A small network was shown many inputs. Here are its activations along a few directions, one row for each input.
Each table varies a few parts of the input and shows all the possible inputs, shuffled.
A made-up example of a description, with smaller parts first: one of 8 places around a ring, together with either a single point or one of 11 places along a line or (one of 2 separate values, together with one of 6 places along a line).
Shared parts are said once, and a part with two or three values counts as separate values.

Other details of the inputs vary at random and push rows far along two fixed directions, the same in every table; ignore that.

A family of inputs:
R1: [  1 -14 -27  10 -12  -6 -19  -1   3   3 -19]
R2: [  6 -14 -32  19  -7 -12  -2  13  -5   4  -8]
R3: [-11 -10  -4  11  -5  -5  11 -17 -11 -15  21]
R4: [ -8  -2 -21   1  -5   0  -8   0   6  16 -15]
R5: [ 2 10 -7 -7 13  0  2 12  7  2 -4]
R6: [  4   8  13 -15   4   0  -5   6   7  18 -12]
R7: [ -2  13  10 -19   5   9 -10  15  14  17  -4]
R8: [  2  -5   8   4  -5  -6   4  -9 -13  -6  21]
R9: [  6 -19 -30  18 -15   4 -13   8   4   1 -12]
R10: [  6 -14 -16  10  -6 -12 -11   4   2   9  -4]
R11: [  2  -9 -21   0  -1  -6 -16   6  11  10  -9]
R12: [ -4  20  12 -14  11   0   3  -1   7  -1 -10]
R13: [ -4  21  30 -25  14   8  -3  -7   3   1   2]
R14: [ 1 14 10 -8 14  5  8  7  1 15  6]
R15: [  4  -5  -7  11 -10  -6  10   3 -11  -6  -7]
R16: [ -3 -12  -4   6 -10  -4   2 -16 -14 -18  24]
R17: [  5   4 -10   1   7 -12  -2  16  11  13 -13]
R18: [ -6  -4  -5  13  -9  -3   9 -15 -19 -26   7]
R19: [ -5  -8  -5  12  -4 -11  12 -13  -8 -25  15]
R20: [-12  -8   2  13 -13  -7  11 -12  -5 -19  14]
R21: [  3  19  47 -21  19   9  11  -2   1  -5   2]
R22: [  4 -11  11  12   0  -6   6 -10 -12 -18  16]
R23: [  5   7  13 -11   8   1  -6  10   9  13 -18]
R24: [ -3 -12  -1   6  -9  -6   2 -17 -11 -19  22]
R25: [ -7  -4  10   7   3  -6  13  -9 -10  -3  19]
R26: [-10 -10  -4  11  -5 -11  11 -16  -7 -20  18]
R27: [  6 -15 -20   8 -21  -6  -8   1  -4  12 -10]
R28: [ -2 -11  -6   5 -11  -1   3 -16 -15 -15  24]
R29: [  1  17  22 -14  12  -2  11   7   6   4 -11]
R30: [ -4  27  22 -17  15  15  12  -3  -5  -4   4]
R31: [ 3  9  6 -7  9 13 -7 -3  0 -2 -7]
R32: [  1  -9   5   8   3   2   4 -14 -10 -26  17]
R33: [  4   9  37  -8  11   8  11  -6  -6 -11   4]
R34: [ -5 -13   4  12 -13  -3   3 -10  -8 -24  13]
R35: [ -5  17  26 -17  13   5  11   5   4  16  -5]
R36: [ 1 12 -3 -4  2 10  5 14  9  8 -5]
R37: [ -3  14   3 -15  18  11   3   8   9  15   2]
R38: [  6  -8 -14  -1 -13   0  -9   6  -1  20 -13]
R39: [  8  -5 -18   1  -4  -4 -13  11   3  23  -4]
R40: [  0  22  18 -16  21  11  14   3   0  -3  13]
R41: [  7  -5 -14   2  -2  -9 -14  10   8  21  -7]
R42: [  4  15  32 -16  21   0   2   5   5   3   6]
R43: [ -8  -3   6   9  -8  -6  14  -7  -5 -24  12]
R44: [  8 -11 -31  18  -9  -6   1   8  -4   8  -3]
R45: [ -6  -7  11   4 -13  -1   4 -12  -8 -19  18]
R46: [ 12 -10 -14   8  -6   4  -8   8   3  12 -21]
R47: [ 13  -6 -14   8   4  -3 -12  12   8  13 -12]
R48: [ -1  15  32 -18  15  11   3   6  11  -6   2]
R49: [-9  1 -3 -1 -3  2  3  4  8  7  0]
R50: [  4  11  22 -11  19  13   5  -4  -1 -12  14]
R51: [  7  -5  11  11   5   2   6  -7 -13 -14  16]
R52: [  6  -3 -14  -4   8   0 -15  10  15   9 -12]
R53: [  0  -2 -16   6   2 -14  -5  11  11  18 -11]
R54: [ -6  -8   0   6 -16  -1  -1 -21 -18 -18  15]
R55: [-7  0 -5  3 -4  9  7  4  2  5  4]
R56: [  0  -7 -24   2  -9  -4 -21   3   8  12 -21]
R57: [ -5 -11   0  17 -15   1  17 -14 -21 -10  12]
R58: [ -1 -12 -20  13 -15 -14   0   1   3  10 -16]
R59: [ -5  -4   4   0 -12   4   0 -20 -18 -14  16]
R60: [  1  11   7 -13  12   8 -13   4  11   6 -17]
R61: [  7  -8 -27  11 -12  -1   1  12  -2  15 -20]
R62: [  2  -6 -21   1 -15   3 -14  11   8  16  -6]
R63: [ -3   1 -26   2  -5   7  -8   3   5  19 -16]
R64: [ -3  10  16 -16   8   5  -7  12  15   8  -6]
R65: [ -1  -9   2  13  -7   3   0 -20 -15 -26   8]
R66: [  2   9   5 -15  18   1 -11  10  16  10  -7]
R67: [  0  -8  15   4  -9  -6   6 -11 -11 -11   6]
R68: [ -8  20   9 -16  13   0  -3   3  14  13 -15]
R69: [  2   1  11  -2   2   8   0   2   5 -11   2]
R70: [  0   8  -7  -4   4   3   0  20  11   6 -13]
Description of these inputs: one of 5 separate values, together with either one of 6 places around a ring or one of 8 places along a line.
- The inputs of R22 and R52 match in every part but the choice among 5 separate values. If R42 is changed in the same way as R22 into R52, which row does it become? => R66
- Change only the place on the line of 8 in R59. List by row number the other rows that result. => R1, R13, R31, R54, R56, R60, R65
- Start at R58 and move only the place on the ring of 6, one step at a time. The first step leads to R35. Which rows follow, in order? => R57, R61, R15, R29
- Change only the choice among 5 separate values in R36. List by row number the other rows that result. => R30, R40, R44, R61

A family of inputs:
R71: [-11  10   6  -4   1   4  14   0  -2   2   1]
R72: [ 10   6  -6 -14   5  -1 -21  21  20  37 -34]
R73: [ 0 -1  4 -1  1 -4  3  4  0 13 12]
R74: [ -5  11 -11   1  11   3  13  14   4   3   2]
R75: [ 0  0  7 -5 -2  0 -8 -3 -2 11  7]
R76: [  2 -17 -24  11 -18  -9 -10   2  -2  17   0]
R77: [  2   1  26   2  -3   0   9 -12 -13 -15  -1]
R78: [ -5  30  37 -40  24  20  -5   0  10  11   8]
R79: [  4  13  -7 -12   3   5  -6  22  20  32 -38]
R80: [  4 -14 -29  16  -8 -13  -2   7  -1  12   9]
R81: [  5 -20 -29   9 -19  -5 -24  -1   1  12  -3]
R82: [  3 -28 -18  30 -28 -14   6 -11 -18 -14  -7]
R83: [-6  4 -4  3 10  0 15  3 -4 -3 25]
R84: [ -5  32  40 -40  37  19  -4  -3  13  -1  19]
R85: [ -8  13  51  -5   1   9  26 -27 -23 -34  19]
R86: [-13   6  15  -6  -2   8   1 -21  -9 -27  14]
R87: [  2  -2  -1  -7   2   0 -20  -1   8   7   5]
R88: [ -3  18 -23 -10  13   2  -3  28  25  36 -27]
R89: [ -8  12  42  -1   4   4  35 -15 -17 -27  20]
R90: [ -8  -3   4   1  -8   3   9 -14 -16  -4  20]
R91: [  3 -23 -38  37 -17 -11  15   3 -11 -18   2]
R92: [ 11   4 -12 -15   4  -1 -29  23  28  36 -38]
R93: [ -6 -23 -35  26 -20 -12  11 -11 -17 -11  24]
R94: [ 12   4 -12 -15   8   0 -33  21  27  29 -32]
R95: [-14   9  35  -6   5   5  30 -22 -21 -20  43]
R96: [ -1   7  50  -6   8   5  12 -26 -17 -43  21]
R97: [  8   2 -17 -14  14   2 -32  16  25  27 -12]
R98: [  2   1  20   5   7  -9  21  -4 -12 -15  20]
R99: [-11  10  10  -9  -2   9   2  -8  -5  -1  -3]
R100: [ -9  36  41 -40  23  21   0   1  12   5  -5]
R101: [  6  29  51 -34  26  14  -2   7  11   3 -14]
R102: [  1   9  36   4  11  -4  32  -9 -17 -26  20]
R103: [ -1 -25 -22  24 -30  -4  -5 -17 -14 -23  -7]
R104: [  8  10 -18 -14   6   8 -29  22  28  25 -43]
R105: [-10  37  39 -41  37  21  -3   2  17  -3   2]
R106: [  5 -29 -25  35 -26 -15   8  -4 -15 -11  -6]
R107: [  2   1  35  -5  12   1   4 -20  -9 -33  25]
R108: [  9  14 -23  -6  12   0  -4  34  26  36 -38]
R109: [ -1   0  11   6  10  -4  17   0 -10 -11  35]
R110: [  3 -28 -34  28 -21  -5 -11 -14  -7 -28  -4]
R111: [  8 -19 -28  17 -15 -14  -5  12   3  16 -16]
R112: [  9   6  -5 -12   5  -3 -13  23  20  38 -31]
R113: [ -4 -27 -37  19 -25  -4 -17 -18 -11 -13  12]
R114: [  6 -25 -28  37 -13 -16  15   2 -13 -20   3]
R115: [  2   9 -21 -16   3   8 -23  16  18  43 -23]
R116: [  9 -32 -29  29 -18 -10 -13 -12  -9 -27  -5]
R117: [-10 -23 -33  25 -33  -7   4 -14 -15  -9  -1]
R118: [  2  -3   8  12   8  -9  19   3  -8 -14  18]
- Describe the family of inputs behind these rows. => one of 6 places around a ring, together with one of 8 places along a line
- The inputs of R101 and R77 match in every part but the place on the line of 8. If R92 is changed in the same way as R101 into R77, which row does it become? => R72
- The inputs of R91 and R79 match in every part but the place on the line of 8. If R118 is changed in the same way as R91 into R79, which row does it become? => R112
- Change only the place on the line of 8 in R80. List by row number the other rows that result. => R73, R75, R76, R81, R87, R97, R109
- Change only the place on the ring of 6 in R96. List by row number the other rows that result. => R86, R87, R94, R104, R113
